A small network was shown many inputs. Here are its activations along a few directions, one row for each input.
Each table varies a few parts of the input and shows all the possible inputs, shuffled.
Descriptions start from the smaller parts, as in this example, which fits no table here: one of 6 places along a line, together with either a single point or one of 9 places around a ring or (one of 3 separate values, together with one of 8 places around a ring).
Shared parts are said once, and a part with two or three values counts as separate values.

Other details of the inputs shift rows strongly along two fixed directions, in all tables alike. That doesn't count.
To show where, the next rows are all for the same input, with only those details redrawn:
[ -3 -26  18 -13  39  -9  30   7  -2  37 -16  14   1  26]
[-17 -37  31  -8 -13  35 -14   1  -1 -15 -16  11   9 -58]
[-14 -42  26 -25  48  21  13   4  -4  12 -28   2   4   2]
[-13 -27  29   1 -35  23 -13   1   2 -10  -5  20   9 -68]
[  2   2  19  26 -68 -24   5   8   8  20  19  41   6 -53]
[ -5 -28  18 -19  54  -7  32   8  -3  37 -21  10   1  35]
[-19 -36  34   0 -43  44 -28   0   1 -29  -9  14  11 -94]
[ -4 -25  17 -16  48 -10  33   8  -2  40 -17  12   1  32]

A family of inputs:
R1: [ 19  70 -28   6 -43 -37  -6   4  22  14  67   5   1  -2]
R2: [  8 -38  13  17 -71  17 -23   0  13  -1  12  21  11 -55]
R3: [  3  -7  14  16  16 -15  21  12 -10  36  20  17   5  -1]
R4: [ 21  -2 -33 -10  31 -16  18  -1 -36 -12 -15 -37 -22  45]
R5: [ 20   3 -25  17 -75   1 -26  -8 -25 -46   3 -17 -10 -48]
R6: [-66  -6  19   2  54  65 -60 -30  39 -43 -31 -40 -28  17]
R7: [ 21  -5 -20   0  17 -13  19  -6 -20 -13 -40  -4   1  58]
R8: [ -6  39  -1 -10 -56  25 -33  -3  39 -35  11  17  22 -44]
R9: [ 17  -7  -3  16 -34 -30   9   6  -9  38  48   1 -12 -24]
R10: [ -1 -23 -11 -24  43  50 -16  -8 -48 -62 -35 -54 -14 -14]
R11: [ 16  -9   4  10  40 -36  35  12 -14  57  26   3  -4  32]
R12: [  8 -12   9  12 -40 -25  14   7  13  37   6  29   4 -10]
R13: [ -1  -5  -2  -1 -26  29 -14  -9 -20 -58 -49  -4   3 -31]
R14: [  8  56 -13  -8  29 -13   2   7  16   8  37  -1  10  28]
R15: [ 30  -8 -19  23 -63 -56  15   4  13  61  41  23  -4   6]
R16: [ 17  31 -35 -27  29 -29  10   3  34  29  19  -9   5  84]
R17: [ 15  33 -15   8  17 -47  44   5 -24   6 -33  15  -4  53]
R18: [  8  17 -16 -28  34   9   0   0  36   3  -2  -3  18  66]
R19: [ -6  72   0  17 -53 -10 -14   6  28 -16  40  34  28 -39]
R20: [-4 59 -5 -4 20 -5  0  7 19  0 30 12 18 19]
R21: [ -1 -58   8  -8 -55  46 -45  -8  -3 -22  20 -22  -3 -84]
R22: [  2  75  -5   9 -57 -28  -3   5  37  -1  33  39  18 -16]
R23: [-17 -41  26 -13  63  27  13   7 -12  11 -21  -2  12   2]
R24: [ -9 -31  22 -13  25   7  16   6  -1  19 -17  12   3  -3]
R25: [  9  15 -28 -37  27   2 -12   1  24   3  20 -29   1  48]
R26: [ 22  59 -33   5 -63 -34 -13   3  30   7  67   2  -1  -9]
R27: [ -5   6  -1   1  38  17  11  -3 -37 -42 -45  -9   9   7]
R28: [-65 -61  39  19  50  56 -41 -26  15 -13 -38 -37 -36  -4]
R29: [ -4   2  -2  -6  60  24   8   0 -44 -39 -40 -19   1  19]
R30: [-19  33 -13  61  23 -66  23 -16   0  33 -24  -6 -50  97]
R31: [ 11  18  -8  21 -18   7 -10  -3 -40 -48  -6 -11  -1 -39]
R32: [ -1 -43 -17 -30  31  54 -24 -16 -30 -64 -56 -46  -5   4]
R33: [ 26 -13 -15  13 -25 -49  24   6  -3  59  47  -1 -18  13]
Changing only one part turns R24 into R17. The same change can be made to R3. Which row results?
Answer: R29
Describe the family of inputs behind these rows.
Answer: one of 3 separate values, together with either a single point or one of 10 places around a ring
Change only the choice among 3 separate values in R31. List by row number the other rows that result.
Answer: R11, R14
List by row number the other rows that have the choice among 3 separate values in common with R1.
Answer: R6, R8, R14, R16, R18, R19, R20, R22, R25, R26

A family of inputs:
R34: [ 32  35 -21   9  -4 -44  27   8   1  28  10  25   8  54]
R35: [-16   1  11 -23  47  33  -2  -6  -2 -31 -43 -14  -2   9]
R36: [ 23  36 -17  18 -12 -58  34   1 -15  15  -3   7 -17  42]
R37: [ 12  -9 -12 -34  31   1  17   4 -11   2  -6 -22  -5  31]
R38: [  5  31  -1   0 -75   4 -16   5  21 -14  30  20  11 -65]
R39: [ -2   6  -7 -21  11  -9   3   3  15  22  12  -9 -10  27]
R40: [  7  60  -8  31 -29 -70  28   3  22  36  20  31 -15  39]
R41: [ -3  27 -12  39 -74  -2 -29 -10 -10 -34  20  -2  -8 -66]
R42: [ -4  -1   0 -23  47  16   7  -2 -18 -27 -42 -12  -5  22]
R43: [-14  18   8  20 -55   8 -32 -11  10 -33  -3   1 -14 -49]
R44: [-26  -1   0  -8  48  19 -13  -9  -6 -15 -17 -28 -10  22]
R45: [  3  42 -11  23   5 -37  15   6  21  28  29  14   1  50]
R46: [ -3 -65  13 -12  37   8  23   1 -25  12 -41  -9  -2  20]
R47: [-24 -66  30 -25  48  44   7   0  -5   0 -54  -4  10  -4]
R48: [ -3 -14  10  22  -8 -54  40   8  16  67   4  36  -3  38]
R49: [ 30  25 -29   2  -1 -59  31   8  -1  36  24   4   5  52]
R50: [ 20  47 -19   7 -23 -57  24  11  25  42  33  26  17  30]
R51: [-14 -81  16 -16  45  35   3  -5 -17   3 -49 -19  -9   6]
R52: [  9  38 -18  28   1 -48  15   7  13  40  27   6  -8  59]
R53: [-15  -3  -4 -21  58  30  -4  -3 -28 -36 -32 -23   5  12]
R54: [-16 -10   7 -23  64  56 -13  -1  -1 -35 -27 -24  15  13]
R55: [  3  -9  -8 -46  41  20   7   8  -7  -8 -12 -14   4  18]
R56: [ 28  36 -28  -3  -3 -60  31  13   5  39  24  18  14  48]
R57: [ -1  25   5  22 -73  12 -35 -10  29 -25  27  24   9 -49]
R58: [  7  20 -13  38 -71   8 -32  -4   0 -30  27   0  -3 -54]
R59: [ 11 -23  22  23 -52  -3  -2   5 -20   5  27  15   1 -75]
R60: [-22 -61  24  -3  17  20  -3  -3  -1  13 -32  -3  -5  -4]
R61: [-18 -42  34 -17  59  22  10   3   2  26  -1  -1  -2   1]
R62: [ -6 -11   3 -11  21  31 -25 -11  12 -15 -13 -14  -2  17]
R63: [-30  17  10  13 -31  31 -39 -11   6 -48   9  -2   3 -59]
R64: [-10  17   7  -4 -68  19 -32  -2  28 -23  33  12   4 -69]
R65: [-21 -18   5 -41  55  39 -20  -5  21 -18  -8 -22  12  13]
R66: [  8   6 -13  13 -76   7 -36  -7   9 -27  28  -2   5 -67]
R67: [ 21  -5  -3  27 -34 -68  47  17  -7  62   2  45   3  24]
R68: [ 16  31 -20  20  -7 -52  26  -2  -5  23  -4   2 -27  43]
R69: [  1   2   3 -17  25  31  -9  -5  11 -17 -17  -1  14  14]
R70: [ 13  -5 -14  -2  14   6  -3  -8   0  -2  -8 -11  -8  31]
R71: [  0 -51  18 -10  57  14  15   2 -20  29  -8 -15 -12   7]
R72: [ 11  -1 -19 -18   8  -8  10   3   2  15   8 -15 -15  21]
R73: [  4 -10  22   2  25 -18  32  12  -2  50  12  21   5   4]
R74: [-14 -19  -1 -21  55  40  -9 -10 -34 -48 -35 -41  -2   5]
R75: [ -7 -41  33  -1 -28  44 -23   5 -19 -23   5  11  11 -99]
R76: [  9   0 -11   2  21   8   2   1 -17 -19  -5 -20   2  23]
R77: [  6 -31  -1 -30  47  48 -12 -11 -17 -39 -34 -30   4  21]
R78: [-11 -31  33  16 -30  18 -19   1   0  11  21  10  -5 -68]
R79: [-14  34   4  24 -62  18 -31  -5   1 -45  12  10  14 -78]
R80: [ 13  30 -21   6  -3 -59  17   6  24  52  32   8  -1  54]
R81: [  5  23  -5  24 -65  19 -30   3  -6 -44  18  11  15 -63]
Describe the family of inputs behind these rows.
Answer: one of 6 places around a ring, together with either one of 2 separate values or one of 6 places along a line
Changing only the place on the ring of 6 turns R34 into R70. The same change can be made to R67. Which row results?
Answer: R51
Changing only the place on the ring of 6 turns R69 into R62. The same change can be made to R73. Which row results?
Answer: R78
A walk changes only the place on the ring of 6. It starts at R38 and steps to R64. List the rest of the walk in order.
Answer: R39, R72, R37, R55
Change only the choice among 2 separate values in R46. List by row number the other rows that result.
Answer: R59

A family of inputs:
R82: [  6  -5   4 -36 109 -25  52  14   2  63 -11   1   4  94]
R83: [-15 -34  18 -20  61  37   6  -1  -6 -10 -40  -8   4  22]
R84: [  0  -5   1  -2  15 -13   7   4  15  39  22  -2  -9  20]
R85: [-16  10  27  24 -69  22 -28   1  17 -20  24  28   9 -91]
R86: [  45   59  -17   51  -90 -104   46   18   11   71   50   66    8   12]
R87: [ 18  -8  -9  -3 -14 -20  17   4 -13  11   3   0  -5   5]
R88: [ 17   2 -18  21   8 -47  28   5 -17  41  11  -4 -17  42]
R89: [ 35  26 -19  36 -52 -71  32  12 -14  41  40  23  -4   7]
R90: [ 14  75 -29  39 -92 -14 -32  -8   0 -52  34   4   3 -50]
R91: [-10 -32  19  -5 -20  62 -35  -5 -29 -66 -24 -10  13 -92]
R92: [-30 -62  25 -28  66  69 -26 -16  -3 -34 -51 -31  -4   2]
R93: [-15 -24   4 -23 100 -16  33  -1  10  49 -26 -13  -9  99]
R94: [  4  80 -19  21 -81 -11 -36  -3  29 -31  51  14   6 -41]
R95: [-32 -61  22 -28  59  66 -24 -16 -16 -45 -61 -39 -13  -6]
R96: [  3 -19   1 -22  14   2   6   6   6  16  10  -3   9   8]
R97: [-12 -14  14  11   0  24  -6  -2 -24 -29 -21  -2   0 -34]
R98: [-19 -32  25 -23 -18  65 -39  -3   2 -48 -13   0  24 -86]
R99: [ 15  74 -27  30 -99 -11 -36  -6  22 -44  37  15   8 -43]
R100: [ -9 -14   9  23  -8   1  -8  -8 -15 -10 -11  -5 -11 -15]
R101: [  7 -32 -12 -27  95 -13  35   4  -3  49 -23 -23 -13 105]
R102: [-20 -56  23 -55  71  74 -21  -3  -3 -25 -18 -34   7 -15]
R103: [  8  39 -35 -27  74 -11  17  -4  -4 -12 -25 -32  -9  97]
R104: [  48   46  -25   41  -74 -105   48   17   11   79   59   48    0   36]
R105: [  31   43   -9   45 -112  -64   17    9   -4   20   32   49    4  -49]
R106: [  1  19   3  15  30 -59  37   5  22  72  21  18 -13  69]
R107: [ -8   5   7   3  12 -17  20   8  10  28   0  19   7  20]
R108: [-24 -30  24  -1 -26  61 -32  -9 -16 -63 -34  -6   2 -78]
R109: [-15 -44   9  -7 -32  60 -45 -13 -13 -54 -20 -26  -9 -76]
R110: [ -2  37 -30 -40  99  -7  17   0  14   6 -14 -29   2 114]
R111: [-24 -44  16 -14 -25  67 -52  -9  10 -41  -2 -20   6 -77]
Changing only one part turns R86 into R82. The same change can be made to R104. Which row results?
Answer: R102
Describe the family of inputs behind these rows.
Answer: one of 5 places along a line, together with either a single point or one of 5 places around a ring
List by row number the other rows that have the place on the line of 5 in common with R105.
Answer: R87, R95, R103, R108, R109
